A small network was trained on made-up records. Each row is its average activation on records with the value named, seen along a few directions.
Values that are neighbours, or in one group, have similar rows; names and order tell nothing.
In the rows, zero is written as 500.
Strong random noise was added to every row along 5 fixed directions; ignore it. To show where, here is one row again and again, with new noise each time:
[543 468 526 473 601 404 580 496 469 578 513 558 439 496 437 482 539 571
 534 535]
[473 459 423 473 595 269 492 451 354 605 595 622 487 429 535 320 590 624
 440 598]
[461 415 556 560 433 391 482 565 472 477 492 403 473 460 523 474 486 497
 457 610]
[481 338 475 686 308 660 511 475 603 465 542 473 478 527 404 574 427 443
 501 686]
[380 381 533 571 408 420 519 473 491 502 442 511 487 444 544 422 516 437
 473 584]
[481 460 478 433 664 411 659 355 467 661 473 763 444 484 437 401 611 548
 578 469]
[541 363 473 583 451 471 521 489 472 540 601 523 437 491 430 521 473 547
 465 674]


Values of K:
k11: [756 600 619 373 607 659 466 699 605 471 568 349 470 677 242 750 370 662
 560 427]
k5: [722 502 516 524 459 618 581 468 515 503 608 500 481 550 418 686 441 534
 512 464]
k9: [434 593 655 402 516 564 465 585 560 384 311 430 561 452 615 537 505 412
 520 319]
k12: [544 654 561 518 523 626 429 638 554 454 491 316 399 578 501 654 428 509
 510 435]
k8: [625 626 454 461 649 514 525 537 473 502 501 484 549 545 521 478 529 599
 537 471]
k1: [679 402 191 543 438 486 359 392 358 556 869 638 538 524 498 402 519 632
 371 633]
k3: [516 419 508 555 365 518 393 454 535 444 560 451 548 452 458 492 467 462
 492 588]
k2: [510 380 411 577 460 702 617 312 500 561 588 700 408 540 447 677 439 503
 462 597]
k6: [477 387 281 603 393 446 409 472 382 536 660 535 563 405 512 391 465 523
 377 748]
k7: [427 515 336 522 367 562 381 391 455 488 528 610 589 534 587 466 533 490
 446 429]
k4: [287 586 456 551 390 726 453 511 649 417 517 453 624 523 477 474 454 385
 501 497]
k10: [659 515 502 513 548 541 519 565 539 463 534 386 384 536 466 667 411 436
 535 511]
A value of K combines one of 3 hidden first parts with one of 4 second parts; all combinations occur once.
k5 and k9 share the first part; k5 and k3 share the second. Which value has the first part of k3 and the second part of k9? -> k11
k8 and k2 share the first part; k8 and k10 share the second. Which value has the first part of k10 and the second part of k2? -> k12

Values of M:
m2: [205 162 323 602 287 308 414 303 305 585 529 706 501 346 611 317 458 440
 226 732]
m8: [592 720 390 372 825 370 598 528 447 644 576 617 499 633 364 350 613 755
 566 488]
m4: [779 615 567 554 494 657 297 760 542 357 766 242 432 619 316 842 441 723
 516 587]
m1: [445 493 481 589 381 761 428 383 657 428 355 480 501 527 580 543 529 329
 605 341]
m3: [360 253 474 712  89 463 510 405 524 376 398 428 566 437 636 430 422 206
 428 714]
m7: [512 589 602 443 587 674 681 529 736 564 297 510 533 581 236 477 466 391
 702 396]
m9: [393 635 515 432 473 453 244 673 397 395 663 310 658 404 639 441 471 667
 315 546]
m10: [698 536 414 536 647 663 631 345 619 594 431 670 524 523 394 500 546 463
 676 358]
m6: [464 538 398 459 541 438 499 315 477 547 456 706 514 462 628 331 672 430
 593 313]
m5: [587 500 942 284 699 328 778 799 412 479 414 272 246 527 526 888 355 537
 475 427]
M is arranged as a ring.
Fewest steps between m7 and m5? -> 3
Name the neighbours of m1, in listed order. -> m4, m6
